Each row below holds a small network's activations on one input, seen along a few directions.
Each table varies a few parts of the input and shows all the possible inputs, shuffled.
Descriptions start from the smaller parts, as in this example, which fits no table here: one of 4 places along a line, together with either a single point or one of 11 places along a line or (one of 2 separate values, together with one of 8 places around a ring).
Shared parts are said once, and a part with two or three values counts as separate values.

Other details of the inputs shift rows strongly along two fixed directions, in all tables alike. That doesn't count.

Table:
R1: [ 26  17  15 -40  -9  21  32  -4   3  21  39  -8  10]
R2: [ -5   9  -4  26  -2 -49  -4  -4   6 -30 -10  16  15]
R3: [ 28  19  16 -43  11  19  41 -18   3  15  32  -2  27]
R4: [-21  12   9 -18  21  26 -27  -1  -4  11  -5  12  -5]
R5: [ 10   0  -2   7  -4 -40  24 -20  22 -14   0 -14   7]
R6: [ -8 -10  -1   4   2  28 -15  16  -3  12  -5 -21 -36]
R7: [-24   5  10 -18  18  28 -27 -11   9  11   6  14  -7]
R8: [ -8  -3  13 -40  25  39   3 -17   6  32   5 -17 -17]
R9: [ 16   1  -6  26 -18 -32  22  -4  11 -17  21  -6   9]
R10: [-23  -1  -2  -1  -5   8 -36  22   1  -1   2  10 -21]
R11: [-30  -5  -5  17   0  26 -49  23  -4  -1  -2  12 -31]
R12: [ 27  27  17 -45  10  21  32 -10  -3  18  12 -10  19]
R13: [-50  -4  -7  24  -2  38 -71   2  17  13  -5   3 -46]
R14: [-15   4   0  11  -3  32 -34  23  -8   1   8  16 -20]
R15: [ 22   4  14 -44  12   6  23   8 -18  18   3 -15   1]
R16: [ -3 -49 -39  58 -51 -67  14  13   6 -33 -51  19  35]
R17: [-24 -45 -37  74 -26 -14 -40   3  -2 -10 -87   7   5]
R18: [ -6 -19  -6  10  -2 -11  -1  16  -2  -4  -5 -18 -27]
R19: [ 13  13   3   2  11  39 -12   7 -19  14  -4 -13 -11]
R20: [-18 -33 -14  -7 -22  54  -7  -7   4  37 -25  18  18]
R21: [ -4   7  -1  16   1  -9 -24  13 -13 -12  -8  15  -3]
R22: [ 17  11   8 -31  11  58  12  21 -25  23  37   9   2]
R23: [ -2  19  17 -56  15   1   6  -2  -2  12  11  14  19]
R24: [  7   7   4 -25  -5 -49   6  13  -8 -15   3  14  19]
R25: [ -5   8   4   1   1 -23   1 -14  14 -16  11  20  16]
R26: [-10  -7   0   6  17 -13  -2  -8   3   0 -23 -21 -16]
R27: [ 13   8   2  16  -1 -59  26  -9  -5 -36  -1  10  27]
R28: [-20 -19  -6 -22   6  84 -18 -12  -7  49 -52  13  17]
R29: [ 39  13  10 -35  -7   4  45  16 -15   4  38   0  23]
R30: [ 23  -7 -13  36 -18 -90  25   5   2 -41 -19 -16   9]
R31: [ 28  10  -3  12 -12 -38  17   3  -5 -17  -8 -14   9]
R32: [-22 -13 -25  87 -10 -11 -36  -2  13 -24  -5  -3 -28]
R33: [16 16  2  3  9 -1 17 -9 -1 -4 -1 -9 13]
R34: [ 14  -7   5 -23  10 -23  20   8 -14   1  -6 -16  -2]
R35: [ -6  12  17 -26  19  52  -5 -15  -5  18  18   9  -2]
R36: [ 32   4  22 -71   0  -9  61  -2  -1  20  45  -7  23]
R37: [ -7  14   8 -18  23  62 -16  -7  -1  33 -13 -22 -25]
R38: [ 17   6  10 -34  -5  12  27  -3   5  19  30 -12   1]
R39: [  2 -40 -26  32 -36 -83  38 -27  26 -31 -45  21  62]
R40: [ -6   8   0   4  20  43  -9 -16   3  12  12   3  -4]
R41: [ 12   9  10 -24 -13 -31  27   3   3 -10  41  26  28]
R42: [ 11  -2  -2  19 -15 -35  15  17 -12 -32  16  12   7]
R43: [-11   3   1  -8  -4 -50   1 -14  22 -18   5  14  15]
R44: [-31 -10 -16  61  -1 -30 -59  14  -2 -30 -37   6 -27]
R45: [  7 -19  -4   9 -13 -70  32  -4  13 -21  11 -13   3]
R46: [-48  -7  -6  31   2  42 -69   4  10  11  -1   8 -44]
R47: [-14  -6  -7  29  10 -12 -15 -10  10  -5 -31 -25 -25]
R48: [ 42  10  15 -65  -7  -5  59  16 -13  13  40  -5  22]
R49: [-26   6 -11  49  25  56 -50  -6  -3   7 -25  -8 -33]
R50: [ 19  12   5  -9  -5 -18  29 -22  19  -6  11  -9  16]
R51: [ 18   4  -6  14 -21 -16  14  13   2 -13   7 -12  -4]
R52: [-35 -10  -5  29  18  44 -46 -19  21  16 -28 -28 -50]
R53: [  7   8  14 -23  -1  21  14  -1  -9   8  38  13   7]
R54: [ 14  14   6 -19  22  53  -5  11 -30  22  11   3  -1]
R55: [  5   1  -4  33  -4 -31  -7   8 -17 -29 -11   6   0]
Description of these inputs: one of 5 places around a ring, together with either a single point or one of 10 places along a line.
The inputs of R36 and R52 match in every part but the place on the ring of 5. If R46 is changed in the same way as R36 into R52, which row does it become?
> R7
The inputs of R16 and R39 match in every part but the place on the ring of 5. If R29 is changed in the same way as R16 into R39, which row does it become?
> R3
List by row number the other rows that have the place on the ring of 5 in common with R12.
> R2, R4, R23, R26, R27, R28, R33, R37, R47, R49
Which other rows does R48 become when the place on the ring of 5 takes its other values? List them by row number.
> R5, R30, R37, R38
A walk changes only the place on the line of 10. It starts at R34 and steps to R15. List the rest of the walk in order.
> R30, R31, R19, R54, R55, R21, R44, R24

Table:
R56: [-16 -16 -10  50  18  28 -39  21 -21   5 -24 -29 -52]
R57: [-18 -27 -13  -4 -10 -74  19   0  10 -32 -15  29  35]
R58: [ -3   5  28 -49  13  33 -14  15 -18  30  31  -7 -30]
R59: [ 19 -10  -9  25  -9 -58  30 -14   4 -35 -23  24  48]
R60: [ 20 -10  -1 -30  -7  69  14   6 -15  35  -7  -1   5]
R61: [ -5   6  -8  66  14 -21 -25  -6   4 -39 -13  -1 -21]
R62: [ 25 -16  10 -55  17 -32  91 -71  41  26 -15 -47  33]
R63: [ 12  24  18 -46  13  23 -15  19  -8  28  20 -20 -23]
R64: [ 33  -9 -13  34 -14 -54  45  13 -14 -26  19 -15   4]
R65: [-12 -13 -17  40 -26 -31 -19  14   9 -17 -60 -13  -7]
R66: [  0  35  17 -48  29  21 -25   5 -10  18  17  -6 -15]
R67: [  3  43  20 -31  26  35 -22  -6   3  19  32   5  -9]
R68: [ -2  38  21 -46  27  37 -12  11 -17  11   5  -9 -18]
R69: [ 22   5 -13  16 -33 -63  23 -15  23 -21   3  12  49]
R70: [-43 -12 -13  40  13 -42 -37   9  11 -37  -6   4 -34]
R71: [ 21   5  17 -35  21  39   5  22 -25  17   9 -18 -21]
R72: [ -8 -14 -31  56 -36 -27 -31   1  24  -8 -36 -10 -12]
R73: [-20 -28 -25  51   6 -20 -20  -2 -16 -14 -57   4   4]
R74: [ 40  30  12 -35 -18 -19  52  17  -3  -6  36 -15   9]
R75: [ 18  13   7 -61   0 -34  21  -5  -5   8  -5  17  47]
R76: [ -7 -38 -11  -5 -24 -71  28  14  12 -21 -12  16  27]
R77: [-19  -5  14 -54  12  37 -19  -8 -16  32  -6  22   8]
R78: [  2   7  15 -25  -4  37  -7   8  -8  24  44  -8 -31]
R79: [ 12   9  13 -38   1 -12  43   2  10 -10  70  17  22]
R80: [ 36  10   6 -50 -30  -2  56   9  -2  14   6   3  39]
R81: [-26 -12 -15  25  -9  24 -61   9   9  22 -51 -14 -30]
R82: [  7  17  15 -10  37  49   4  -1 -25  18  25   5  -3]
R83: [-14 -31 -26  51 -11  53 -25   6 -12  22 -38 -12 -24]
R84: [ -4  -5 -13  52   1  43 -36  14  -3  -3 -10 -28 -57]
R85: [ 39  13   9 -12   7  -5  54  -1 -21  -3  50   0  29]
R86: [-20   3  -5  34  30  25 -51   6 -14 -14 -27 -14 -46]
R87: [ 23  23  11 -52  -2 -19  29 -15   6  12  13  29  57]
R88: [ 27  -4   7 -55   8 -16  41  -2 -23   0 -13  19  50]
R89: [  3  18   4 -19 -11  61   1  -6   5  24  -3   5  17]
R90: [-25 -35 -12  34 -24 -32 -33   3   5  -7 -37   1 -13]
R91: [ 35  -8  -1 -20  -9  -1  60  -9 -17   9  18  16  61]
R92: [-51  -2  -4  42  23  27 -56   0  18 -11   7  12 -46]
R93: [ 14 -15 -11  27  -3 -51  37 -12  -8 -21 -16  23  52]
R94: [-24 -21 -21  57 -18 -35 -17  16  23 -31  12  -8 -40]
R95: [-31   4   0  51   0  35 -58 -10  10  -3  21  -6 -48]
R96: [-38  10   9  36  19  32 -64 -12   5  -1  10   7 -47]
R97: [  8 -22   1 -29   9  50  11  14 -32  40 -22  -3  10]
R98: [-13 -22  -1 -44 -10  59   8  11   5  37  15  14   1]
R99: [ 13  -1   2 -18   2  72   6  -9  -9  26   0   9  20]
R100: [-15   3  19 -41   9  51 -14 -19  -4  33  10  33  16]
R101: [ 21  28  -2  34 -22 -59  27  -1  16 -46  22  -9  14]
R102: [ 17  29  11 -36   1  45  -8  13   0  34  37 -19 -27]
R103: [-32 -27 -16  39 -25  38 -51  -2   8  19 -24  -1 -35]
R104: [-41   2   6  20  22  19 -68  -1  -8  -1  -5  -3 -54]
R105: [-25  -4 -19  43 -11 -33 -31   0   7 -27 -65   0  -2]
R106: [  7 -14  -6  17 -35 -60  24 -20  15 -25  13  24  43]
R107: [-15 -19  -8   5 -10 -57  25 -10  22 -27   1  41  43]
R108: [ 10  26  21 -42   9  34   1  26 -14  19   7 -23 -24]
R109: [-14  -9 -16  61  20 -34 -24   6 -18 -31 -24 -11 -25]
R110: [  5 -14   1 -36 -17 -10  45  -6  15   0  34  32  50]
R111: [  2   6  22 -38  50  40  34 -61  37  40   4 -76 -39]
R112: [  9  12  -4  14 -19 -60  27 -11  14 -31 -22  21  47]
R113: [ -6  18 -15  70 -13 -34 -37  -7  26 -31   8 -15 -24]
R114: [-13  -5  16 -48  17  29  -1  26  -6  20  32  -2 -25]
R115: [ 21  20  12 -11  15  58   6  -1 -11   9  34  -7  -7]
R116: [ 14  33   6  24  -5 -70  22  -3  12 -48   9   4  16]
R117: [ 25 -28 -11  12 -22 -67  34  11  -6 -27 -35   1  32]
What do these inputs look like to the network?
> one of 2 separate values, together with either a single point or (one of 5 places around a ring, together with one of 6 places along a line)
The inputs of R104 and R77 match in every part but the choice among 2 separate values. If R86 is changed in the same way as R104 into R77, which row does it become?
> R88
The inputs of R93 and R82 match in every part but the choice among 2 separate values. If R69 is changed in the same way as R93 into R82, which row does it become?
> R113
Which other rows does R80 become when the place on the line of 6 takes its other values? List them by row number.
> R60, R72, R83, R98, R103
Which other rows does R83 become when the choice among 2 separate values takes its other values? List them by row number.
> R64

Table:
R118: [ 43   6   6 -25   3 -42  45  11 -18 -15  18  -2  28]
R119: [-27 -18 -13  43 -11  -9 -45  24  -6 -23 -18   8 -31]
R120: [ 53  15  13 -36   0 -78  76  19 -22 -23  30  29  51]
R121: [  48   17   30 -114    9   94   69   10  -26   63   60   -9   29]
R122: [-30 -16 -18  57 -16  33 -53  19   0   5  -8  14 -31]
R123: [ -1  32  27 -87  33  99   9 -18  -3  47  39  18  16]
R124: [-54   6  -5  45  28  57 -80  -5   3   7 -34  -8 -53]
R125: [-20 -12  -2  15 -18 -41  -6 -15  26 -25   9  21  12]
R126: [ 27  10  15 -20   1 -41  48 -27  17  -5  24   8  36]
R127: [ -4 -22 -17  58  -7 -21 -20  11   3 -18 -32 -31 -41]
R128: [-23  -7 -20  40   0  22 -45   0  12   3 -32 -38 -52]
R129: [  4  -8 -10  17 -26 -99   6  15  13 -46   4  15  27]
R130: [-18  -8  -3  21   6  -8 -12 -13  11   5 -21 -29 -34]
R131: [ 24  14   7 -34  11 -53  41 -16  -3  -7  19  -3  28]
R132: [-12 -51 -41  49 -32 -58   8 -11  10 -26 -90  13  49]
R133: [  7  19  16 -35   9  95  -3  10 -25  36  27  13   3]
R134: [-11  -7 -20  66  -5  40 -42   2   0   0 -17 -16 -28]
R135: [  2  -4   8 -30 -10 -77  29   1   2 -26  22  19  34]
R136: [  4   0  11 -25   4  18  24 -26  20  21  12 -14  -2]
R137: [  0  14  -2  24  -8 -43   2   6  -1 -28  -8   9   1]
R138: [-13  20  17 -30  29 115 -52   2 -14  55  -3 -18 -43]
What do these inputs look like to the network?
> either a single point or (one of 4 places along a line, together with one of 5 places along a line)
A walk changes only the place on the line of 4. It starts at R122 and steps to R133. List the rest of the walk in order.
> R134, R121
Which other rows does R122 become when the place on the line of 5 takes its other values? List them by row number.
> R119, R125, R129, R135
